A small network was shown many inputs. Here are its activations along a few directions, one row for each input.
In each table, some parts of the input vary, and every possible input appears once, in random order.
Descriptions start from the smaller parts, as in this example, which fits no table here: one of 4 places along a line, together with either a single point or (one of 2 separate values, together with one of 5 places around a ring) or one of 11 places along a line.
Shared parts are said once, and a part with two or three values counts as separate values.

Other details of the inputs shift rows strongly along two fixed directions, in all tables alike. That doesn't count.

Table:
x1: [ 20  -3  -2  -3 -10  13 -11 -10  42 -36 -27]
x2: [ 11   2 -12  -5 -13   8  -4  -3  53 -39 -29]
x3: [-10  17  19   4   9   7   4 -16 -62  36  37]
x4: [  7  -6  -1 -10 -10 -18  -6  29  30  11  -5]
x5: [-11 -28   5   5  22 -21   1  -4  -4  11  -1]
x6: [  1  34  -2 -13  -9  36   8 -16 -28  14  24]
x7: [  7   8 -11 -14 -26  -7  -2  32  47 -16 -20]
x8: [ 12  10 -11  -5 -16  23 -13   5  49 -22 -21]
x9: [ 11  27 -11 -19 -12  48  14 -26 -32   2  13]
x10: [-14  24   7   1  -2  11  11  -6 -43  19  29]
x11: [ -9 -31  12  14  37 -44   4  27 -24  23  15]
x12: [ -3 -14 -15  10  -3   1 -15  22  25 -18 -25]
x13: [-23 -29  -2  18  18 -25  -7  20 -10  17   0]
x14: [  5 -11  -2   0  -1  -3  -5  -4  22 -27 -21]
x15: [-8  0  2 12 -4 -6 -9 13 21 -8 -6]
x16: [-18   8   9   8  11   0  16 -10 -77  35  37]
x17: [  6  -1  -6   7 -10  11 -22  20  40 -25 -27]
x18: [  5 -20  -7   8   3   5 -17   8  18 -13 -23]
x19: [ 17  11  -6   0 -16  25 -24   9  43 -28 -28]
x20: [  5  27  -2 -22  -5  29  27 -40 -34   4  25]
x21: [-24 -27  20  20  20 -48   2  -1 -12  14  11]
x22: [ 16   0  -3   1 -14   7 -11   0  50 -43 -29]
x23: [ 15  44  -1 -23 -18  39  22 -39 -12 -11  20]
x24: [-12 -21   3   8  13 -21   2   3   0  -5  -6]
x25: [-25   2   6   4  15  -7  25 -14 -74  39  41]
x26: [-16 -25  22  15  24 -39  -5   0   0  27  13]
x27: [-14  -7   2  11   5 -12  -9  14   7   8  -2]
x28: [-13 -29   7  14  33 -44   6  30 -16  22  13]
x29: [ 12 -11 -24  -1 -23 -11  -2  12  33 -16 -35]
x30: [  7 -29   3   9  34 -28  -5  27  -2  11   2]
x31: [ 18  -9 -24  -7 -22  -2  -1   3  25  -7 -32]
x32: [-17 -18  18   5   7 -52   0  33  -8  32  12]
x33: [ 12  -1 -16  -7  -9  29 -21  12  40 -21 -32]
x34: [ 21  44  -3 -31 -32  29  14  -2  -7  -1  15]
x35: [ 22  40   4 -18 -19  40  15 -38 -14 -18  15]
x36: [ 14  27   1 -19  -9  34  18 -40 -32  -7  17]
x37: [-20 -20  21  19  17 -43   1   0  -8  12  12]
x38: [-20 -26  12  12  18 -37   3   1  -7   5   2]
x39: [ 12 -20  -8   6  -8 -20  -8   5   4   2 -24]
x40: [ 15  31 -20 -15 -34  22  24 -17 -29  -6  -1]
x41: [ -7 -18  -1   2   7 -19   0   0  18 -11 -12]
x42: [ -9 -32   0  11  33 -41   3  31   1  18   7]
x43: [  6  53 -12 -20 -27  51  18 -18 -18 -10  18]
x44: [  7   7  -6   5 -15  16 -17  14  39 -29 -25]
x45: [-15  -9   7  -2   0 -44   7  33   6  28  11]
x46: [-27  15  19   9  11 -12  16  -9 -65  40  46]
x47: [  2   0   1   1  -4  -9  -1  -6  32 -19  -9]
x48: [-22 -39   6  16  28 -31  -5   7 -18  30   7]
x49: [ 11  39   3  -8 -16  38   6 -22 -23   1  21]
x50: [ 15  38   6 -20 -13  34  19 -39 -21  -3  25]
x51: [ 31   0 -29 -13 -32  18  -6   0  40 -25 -43]
x52: [  5  27  -9 -11 -14  40  17 -20 -39  -5  12]
x53: [ -4 -12  12   9   6 -20  -3  -6   6 -11  -4]
x54: [ 16  39   5 -19 -14  37  14 -33 -12  -5  20]
x55: [ 10  11 -12  -5 -15  25 -16   7  46 -20 -24]
x56: [ 16 -22  -8   1  28 -15  -5  25  15   3  -3]
x57: [-16 -14  15  12  12 -32  -2   4  11   8   6]
x58: [-15 -11  17  15  10 -30  -3   5   4   4   5]
x59: [ -4  27  18  -2  -2   7  15 -24 -39  10  31]
x60: [ 20  -1  -8  -7 -12  14 -11  -8  52 -36 -29]
x61: [  4  38   3  -6 -18  31   8 -14 -20  -3  18]
x62: [-13 -39  19  17  31 -37  -6  -3 -21  20   6]
x63: [-11 -15  14  15  14 -18 -18  10   5  19   2]
x64: [ 16  -9 -16   1 -22  -7  -4   9  18 -16 -33]
x65: [ -1  -9 -10  -4   2   0   2  -2  21 -20 -17]
x66: [ -2  28   8  -7   0  26   6 -18 -45  27  31]
x67: [-23 -37  20  19  31 -44   1   2 -29  19   9]
x68: [ 17  44  -9 -35 -30  27  21  -2  -6   6  21]
x69: [ -5 -14 -12   8   0   0  -7  13  14 -15 -18]
x70: [ 11  27  -1 -22  -6  34  22 -41 -34   0  22]
x71: [  9  -4  -4  -4  -5   3  -3 -10  36 -20 -16]
x72: [ 29  -1 -27 -14   2  16  -5  24  55 -29 -26]
x73: [-16 -31  11  19  22 -22 -21  17  -9  20  -5]
x74: [  7  40 -14 -22 -17  56  13 -19 -26   0  13]
x75: [ 10   4  -2   2  -9  14 -18   6  39 -13 -15]
x76: [ -1 -22  18  16  13 -26 -18   4  19   0  -7]
x77: [  0  41 -11 -15 -18  45  17 -12 -35  -3  14]
x78: [-13   4  11   7  15   3  11 -16 -79  41  38]
x79: [-27 -19  15  20  16 -38  -6  14  -2  24  12]
x80: [  4 -17 -13   5   2  10 -19  11  19  -6 -20]
x81: [ -9 -20  -1  13   7  -9 -18  24  16  -6 -20]
x82: [ 11   0 -23  -6 -11  27 -13   9  34 -21 -27]
x83: [  1 -23   4   2  16 -10  -5  -6   4  -1  -9]
x84: [-34 -32  10  20  28 -39  -6  20 -20  33   9]
Description of these inputs: one of 6 places around a ring, together with either one of 3 separate values or one of 11 places around a ring.
The inputs of x3 and x17 match in every part but the place on the ring of 6. If x35 is changed in the same way as x3 into x17, which row does it become?
Answer: x22
The inputs of x81 and x74 match in every part but the place on the ring of 6. If x52 is changed in the same way as x81 into x74, which row does it become?
Answer: x48
Start at x66 and move only the place on the ring of 11, one step at a time. The first step leads to x33. Which rows follow, in order?
Answer: x80, x9, x83, x70, x60, x50, x54, x75, x63
Which other rows does x28 become when the choice among 3 separate values takes its other values? List them by row number.
Answer: x7, x40
Which other rows does x39 become when the choice among 3 separate values takes its other values? List them by row number.
Answer: x30, x34
Which other rows does x79 become when the place on the ring of 6 takes its other values? List them by row number.
Answer: x8, x15, x49, x61, x75
Which other rows does x38 become when the place on the ring of 6 takes its other values? List them by row number.
Answer: x14, x20, x36, x41, x70

Table:
x85: [ 1  1  0  4 -2 -2 -5 12  4  8  1]
x86: [ 3 -3 -1  0 -2 -5 -1 11  1  4 -3]
x87: [ 1 -7 -6  0  6  0  1  8  0  3 -1]
x88: [ -3  -4  -2  -3  -6 -10   3   5   3   1  -3]
x89: [-2 -9 -2  6  4 -1 -1 -3 -3 -4 -7]
x90: [ 1 -2  7  1  3 -9  2 -2  7 -5  2]
x91: [ -1 -10  -4   4   4  -3   0  -4  -4  -4  -9]
x92: [-4  1  1  0 -6 -8 -2  7  4  2  1]
x93: [  2  -4   3  -2   4 -11   4  -4   5  -3   2]
x94: [-6  4  2  5 -5 -6 -2  8  7  4  3]
x95: [ 0 -1  7  0  3 -9 -1 -2  7 -3  4]
x96: [ 4 -4 -5 -3 -2 -8  1  8 -1  5 -4]
x97: [ 34  42 -34 -32 -34  66   9 -11  24 -43 -17]
x98: [-4 -6  2  8  5  2 -6 -2 -4 -3 -5]
x99: [-2  1  2  1 -1 -1 -7 12  3  8 -1]
x100: [-2  2  8  4  4 -7 -2 -2  8 -2  6]
x101: [  2  40   2 -18 -10  25  26 -22 -65  26  42]
x102: [-2 -4  6  6  4 -2 -7 -7  5  1  1]
x103: [-4 -1  2  1 -6 -9  2  6  2  2  1]
x104: [ 4 -4 -7 -3  0 -9  3  7 -1  6 -5]
x105: [ 33  36 -23 -25 -35  61   6 -22  35 -48 -23]
x106: [-9 -4  3  8  5  4 -9 -2 -3  0 -5]
x107: [ -3  -3  -4  -3  -5 -11   5   3   2   3  -3]
x108: [-4 -7  0  7  4  0 -7 -2 -4 -4 -6]
x109: [ 2 -3 -4 -1 -1 -6  2  9  0  6 -3]
x110: [-5 -3 -1  1  6  5 -8 10  3  5 -1]
x111: [ -1 -10  -3   4   3  -3  -2  -4  -5  -4  -7]
x112: [-5  2  4  2 -4 -7  0  8  4  3  2]
x113: [ 1 -3  5  0  5 -9  5 -2  7 -4  1]
x114: [-1 -6 -3  1  5  1 -4  9 -1  3  0]
x115: [-4 -3  8  4  4  1 -8 -7  6  1 -1]
x116: [ -9  42   9 -17  -8  17  41 -32 -84  36  56]
x117: [ 1 -8  5  3  2 -3 -2 -7  2 -3 -2]
x118: [ 2 -9  2  1  2 -6  0 -8  2 -2 -3]
x119: [-2 -8  0  8  4  0 -4 -3 -5 -5 -6]
x120: [  2  -4   2  -2   5 -11   6  -5   5  -3   0]
x121: [ 2 -8 -8 -2  6 -2  3  6  0  3 -3]
x122: [-3  2 10  1  4 -5 -4 -1 10 -1  3]
x123: [ 0 -7  5  3  3 -3 -6 -7  4 -2 -1]
x124: [ 0 -6 -3  1  5  1 -1  9 -2  2  0]
x125: [-5 -5  0 10  4  2 -8 -2 -1 -2 -4]
x126: [  2 -10   0   1   4  -7   2  -9   3  -1  -4]
x127: [-2 -5 -2  2  6  3 -4 10  1  3  0]
x128: [ 1  0  0  1 -1 -3 -4 12  2  6 -1]
x129: [-1  0  9  1  4 -7  0 -1  7 -3  4]
x130: [-8  4  5  2 -4 -4 -3  8  6  6  1]
x131: [-2 -2 -4  4  5  3 -6 10  2  5  2]
x132: [-1 -5  7  4  5 -2 -5 -6  4 -1  0]
Describe the family of inputs behind these rows.
Answer: one of 6 places around a ring, together with one of 8 places along a line
The inputs of x122 and x90 match in every part but the place on the line of 8. If x110 is changed in the same way as x122 into x90, which row does it become?
Answer: x124
Start at x130 and move only the place on the line of 8, one step at a time. The first step leads to x94. Which rows follow, in order?
Answer: x112, x92, x103, x116, x88, x107
Start at x126 and move only the place on the line of 8, one step at a time. The first step leads to x118. Which rows follow, in order?
Answer: x105, x117, x123, x132, x102, x115
